A small network was trained on invented records. Each row is its activation on one of them, seen along a few directions.
Records have a field called DASO. Each example row is followed by its value.
Other fields move the rows too, some of them a lot.
Strong random noise was added to every row along 10 fixed directions; ignore it. To show where, here is one row again and again, with new noise each time:
[-208  -64  -36 -118 -318  371  317   28 -424  -11   96  -96  -72  -93
  176  159 -291 -339  456  257  245  150 -346 -387 -214 -279    0 -242
  287 -382 -107  111]
[ -33   50   44   88 -308  186   24 -176 -408   84  242  -65 -152   31
  335 -166 -236  -44  447 -370  197 -131 -218 -106 -314  -93 -140 -256
   53 -325  -17  121]
[ 464 -222 -211  -25  218  290  -60 -334  331   -3  148 -212 -216  136
 -104 -162  239 -329   32 -640 -192 -253 -261  432  -31  222 -454  120
  -33  111   74  212]
[-181   11  340 -289   51 -205 -335   89 -300  -96 -232 -306  -87 -192
  -73 -195  -41   61 -196  420  -81  433  286 -565  168  -89  171 -171
  334    4 -258   99]
[ 255 -463   -1 -220  368 -196   30  206  316  -45 -144 -103  -39  -79
 -136  258  144 -373 -318   86 -192  -94 -133  163 -160  136  -19   31
 -103  151   44  -19]
[ 111  492  153  490  129 -124  210 -463  -61 -613  300  103  -19   78
   63 -303   95  282 -100 -267  354 -140   26  -78  269  187 -223  305
  200 -451 -134 -248]
[  97  156  198   54 -403  183  170 -299 -127 -200 -162  603  174 -568
  372 -662  -47  280  107  -97  111  286  415 -438  208   -9   16   22
 -164 -362   39  316]
[ 204 -253  435 -330  372 -285  -72   52  -70   -9 -399 -133  107 -348
 -173  177   98 -296 -256  275 -111 -102  253 -286 -186    5   24  -77
 -203  129  -64 -253]
[-267   56 -226  206  -10   89   84   38  -51 -193  279 -135 -214  222
 -151 -315   19   71   61   50  140  245 -343  182  376   90   41  231
  292 -330 -137  221]
[  62  155  -18   93  207  454  243 -273 -326  -61   73 -255 -175 -102
 -481 -320  169 -436  435 -282  163 -302 -199  189  119  -19 -231  311
 -182 -272  -87  -97]
[  79 -186 -230 -128  268 -171  -65  633  143 -213 -171  141 -366 -283
 -194 -120  194 -307 -366  -79 -153  -96  176  221 -171   37  419  214
 -260  142  115   21]
[ 135  144 -145  148 -256 -134 -256   73   23 -314  261  168 -365   18
  550 -328  -93  249 -166 -565    3   41  132  -90 -236   63   67 -170
  244  -90   56  266]

[ -96  -43   48   11  254 -120 -704 -475  108  266   49 -377 -200  613
 -231 -489  233  415 -222 -192 -107  132  -57  419  499  324 -254  187
  168  176 -171  113] => rapu
[ 137 -103  405 -102  177 -421 -131   -1   97  -58 -195 -166  257 -262
  -56  -64   35  166 -289  216 -256  216  300 -299  186  107  -15 -133
   40  129 -107   61] => tegum
[  97  271 -149  184 -248   29 -161   29  -31 -192  360  -81 -165  -31
  216 -395  -32  211   72 -674  -82   27   66    9   -6   33  -44 -113
  112  -40   72  371] => zot
[  83  116   98   33 -101  -52   62   64 -129 -135  145  -39  107 -205
   84   -9  -57  -16   51 -276   29  -97   53 -196 -125  -49   -5 -130
  -70  -68   78   68] => sikog
[  28  325  -31  -74 -159  310  -30  -30 -290   48  -91   48 -188  -97
  124  146  -88 -182  253 -138  109 -215  228 -242 -377 -254    6 -128
   16  113   48 -228] => rik
[-119 -158    1   36 -175 -444 -170  396  -51 -195   94  301 -108  -69
  441 -130 -152  264 -336  -72   81  108   75 -122 -214   43  382 -159
   -3 -163   66  148] => tob
[  92 -267   62 -153  261 -381 -216  251  296   58 -106  -39  128  -31
 -150  141  172   11 -442   -7 -188  -60   71  164   13  163  109   56
 -236  289  148   -8] => sikog
[ 151   55 -119    3  401 -258 -392  382  -59 -295   51 -278 -572  -62
 -271 -390  255 -192 -329 -532 -160 -263  190  283 -140  116  219  190
 -107  141  -21  -28] => rapu
[   2  -96  159    6  245  -75  -86 -277   52  240   50 -405   89  319
 -212  153   42   -3   77   91  -54  -41 -252  185  122  138 -311  -12
   95   62 -109  -95] => pogaf
[ -11    3   92  -70  260   41  242  -91   36   71 -127 -124  210  113
 -286  540   49 -241   29  396  103 -183 -123   22  -37  -63 -116   97
  -59   77  -41 -430] => tisa
[  22  315  126   48 -108  340 -293 -443 -308  344  -33 -218 -102    7
 -159 -613   51  176  470 -420 -121  -27  248   96  183  -13 -247   -6
 -153   62 -101  154] => ruv
[-228  187 -115 -206   64 -260 -574  382   74  124 -278  233 -163  202
   -9  258  102  258 -537  149    0  -61  496   14 -158  -92  458   51
 -108  551  158 -343] => zot
[-120  152   78  169 -173 -120  149 -145   49 -235  224  -69  140  163
  285  155 -189  282  -32  292  114  359 -159 -337  186   19 -123 -148
  563 -221 -145   86] => rik
[   3   -3 -360   95 -235   55  162  467  249 -131  -29  456 -138 -321
  146 -358    6  108  -45  -87 -192  251  214  169   61    0  349  110
 -170  -10  137  396] => ruv
[  14  325   -8  -57 -157   90 -450  153 -598  -40   90 -221 -623  -83
  219 -317 -109 -143  226 -645   62 -297  261 -186 -577 -219  148 -263
   46   25  -17  -45] => mitem
[-155 -132  119  217 -239 -490   70  331 -114 -130  150  349   24 -178
  466 -275 -221  355  -88  -44  126  132  -17  -59 -142   98  313 -144
 -138 -401   59  198] => mitem
[ -67   75  398 -302   32 -127  -89  431 -576  160 -477   59   21 -674
 -153   14  -76 -288   93  147  -24 -233  581 -476 -423 -307  416 -188
 -496  147   55 -297] => damid
[ -42  321 -137  -65   99  418  -22   -4 -204  -47 -417  423 -272 -373
 -386 -528  308 -172   51  -63  135 -169  510  106  149 -111  267  513
 -486   39   92 -220] => mitem
[ -58 -185 -138   66  280 -329  250  487  328 -296  -40   24  -63 -104
 -221   40   97  -66 -321  435 -147  236  -86  207  209  117  278  239
   49  -81 -103   47] => tisa
[   0  226  129   54  255  -48  -88   73 -206  -31 -234   66  -81 -242
 -397 -274  203  -54  -57 -103   21 -287  391   72   81  -13  185  286
 -391  107   23 -306] => tegum
[  32  -26 -109  -38   29  261  172   57 -209 -284  112 -125 -178 -196
 -167 -218   49 -359  117 -153   92  -14 -157  -96   37  -72   16  101
   67 -256  -67  148] => tob
[ 248  257 -258 -207   31  563 -233 -120  -57   61 -164 -122 -400  -18
 -159   -2  158 -379  158 -382 -143 -263  298   18 -248 -206 -104   25
   24  422   44 -115] => mapo
[ 144 -218  182   57  212 -438 -103  -11  105   67  154 -361  -33  270
  150  277  -96   22  -65  -51 -129 -144 -248  173 -279  145 -186 -243
  121   16 -120 -109] => tisa
[  64 -144  315 -381  347 -419 -361  360  106 -106 -416 -169  123 -483
 -401 -194  271  -18 -579  264 -351  265  531 -289  279   67  291   76
 -177  353  -11  100] => sikog
[ -83  412 -103  230  218   22  288  193 -193 -446   33  130 -181  -49
 -237  247   76 -238  -92   63  338 -381   78  -69 -107 -132  213  318
   14 -112    6 -576] => damid
[ -51  -61  286   39   40 -262 -160 -232  129  113 -129   84  285    3
    0 -209   49  400 -206  195  -64  238  155  -82  389  196  -73   42
  -11   21  -32   74] => rizek
[-261   96 -377 -104 -184  327 -204  426 -232  216   33 -158 -424   29
 -140 -150  -50 -194  254 -138  -86   53  -17  131 -114 -199  266  -29
   57  165   53  209] => rizek
[-228  403  -34  191   84  169  -79 -360 -169  -54 -170  414 -117  201
 -168 -316  187  267  -58   92  407 -160  243  172  290   29   88  501
 -193 -138  -30 -452] => rapu
[-106 -315  675   65  351 -700  215  -26 -155  110 -143 -251  512  -92
 -185  262 -106  108  -81  636   37  -11 -136 -153  106  138  -24 -106
 -158 -227 -197 -334] => tegum
[ 297  314 -176  -76 -230  441   51 -255  183 -244  -94  213 -109 -163
  261  -20   25  -38   26 -136 -101  144  354 -324  -41 -143 -162  -59
  295  172    4  100] => ruv
[-168 -138  -27   27   82 -115 -111  147 -173  306   90 -247 -121  336
  -61  267 -118  -79  157   28   36 -224 -264  263 -267  -42   54 -131
  -42   62  -28 -193] => mapo
[  41   21  424  291  211 -340  488 -159  -48 -204   35   40  449 -226
 -121   60  -20   76   23  262  169  -85  -94 -124  206  149 -131  124
 -149 -385  -78 -245] => rizek
[-261 -330  -55 -184  -33  107  -40  316 -238  484   99 -473   51    4
 -370  -57  -71 -252  387   -6 -160   63 -396  252   33  -63   58 -133
 -222    9   21  346] => zot
[  71   -4 -161 -199 -211  709  391 -573  179   83 -244  335  184   88
  154  462  -17 -259  228  507  237  122 -146 -252   35 -185 -329   70
  262  -17   30 -173] => pogaf
[ -39   54  136 -235 -178  210 -230  -91 -382  301 -233 -111 -141  -65
  117   36 -147 -119  291   64  -31  -48  222 -285 -317 -258   17 -295
   28  160  -67 -107] => mapo
[ -36 -300  128 -171    5   26  109   54   42  271 -216   50  285 -221
 -156   34   -2 -106   56  260 -115  109  -22  -41  128    5   13  -23
 -236   50   58  126] => damid
[ 319 -261 -211 -112  190   54  -77   20  620   55 -164  116   -3  -81
 -139 -156  272  -43 -291 -126 -400  144  110  343  236  236 -114  188
 -118  341  132  312] => rik
[-112 -340 -103 -149 -148   72  100  150  199  269 -301  425  115 -213
   53 -182   22   56   -4  362  -88  299   40  136  151   36  202  101
 -278  -17  125  260] => pogaf
[-363 -147   45  -28  -89 -242 -302   56 -175  161   22   -4  -89  331
  169  -71 -134  298 -119  257  147  201 -127   12   46   33  186  -88
  152 -121 -105   12] => tob

Here are new rows. What is DASO for each?
[ 340 -126 -253 -155   60   98  276  398  392 -330 -158  245  -79 -466
    1   91  129 -360 -228  -18 -265   64  206  -42 -135  -46  156   73
  -92  163  130  177] => tisa
[ 267  217   61   72  -25  116  208   60 -198 -179   32   33 -109 -371
   96  -28  -41 -273  231 -397   10 -311  171 -158 -385 -112  -52  -96
 -159  -71   72  -90] => rik
[  -2 -356 -193 -386 -142  488  -34    7   40  554 -120 -183   95    4
 -178  170   -5 -376  344  -11 -201   34 -242  162  -84 -131 -141 -152
 -189  266  139  295] => zot
[ 109 -302  -15 -113  365 -187  195  323  288 -189 -270  208   37 -318
 -306   -9  236 -251 -380  276  -98   19   77  151  132  137  217  318
 -300   18   63  -48] => mitem
[ 272 -331  393   75  378 -347  200   21  -96   59   86 -474  194 -243
 -299  -77   24 -264  170 -193 -220 -251 -217  167  -74  168 -210 -106
 -319 -152 -102   36] => mapo
[-152  134  -22  124  -51  123  206  119 -309 -155  203 -377 -199 -124
 -177 -334 -100 -134  392   40  -25  206 -204  -48  156  -87   10  -11
  225 -357 -257  241] => tisa
[ 256  333  105  117  204    5   10 -170  -32 -394   96 -216  -85 -113
 -133  -31  125 -118 -105 -304   -4 -191  173 -207   35   20 -184   76
  195   39  -64 -165] => damid
[ -20  -18  241  149   35 -198 -112 -572  145   24   71   65  226  377
  197  -27    2  439 -165  125  174  116 -123    3  285  243 -306   42
  192 -156  -96  -91] => mitem
[-167  122  312 -111 -534   44 -222 -393 -165  251 -120  174  273  -14
  561 -125 -302  539  148  282   25  522  261 -617  112 -100 -115 -428
  333  -48  -87  261] => rik
[ 218  -27  123  -58  277 -381  -72  -38  428 -386 -248  358   75  -41
  146  225  180  153 -716  265   17   45  334 -169   43  166   73  164
   81  158   31 -292] => mitem
[  91 -125  284  167  416  -93  305 -350 -103 -156  107 -214  242    1
 -420 -100  165 -176   47  -10  199 -255 -328  171  279  212 -276  297
 -211 -379 -127 -207] => tob
[ 239  -78   -7   73  193  -31   13  147  -71  -94  158 -373 -208 -177
 -221 -286   77 -270  144 -459 -239 -174  -71  198  -82   63  -72  -24
 -103  -18  -52  192] => mapo
[-398  292 -177   65 -100  277  -11 -109 -196 -218  -16  174 -169  151
 -152 -293   60  161  -43  345  327  300   27 -126  458  -78  189  339
  276 -241 -142  -38] => rapu
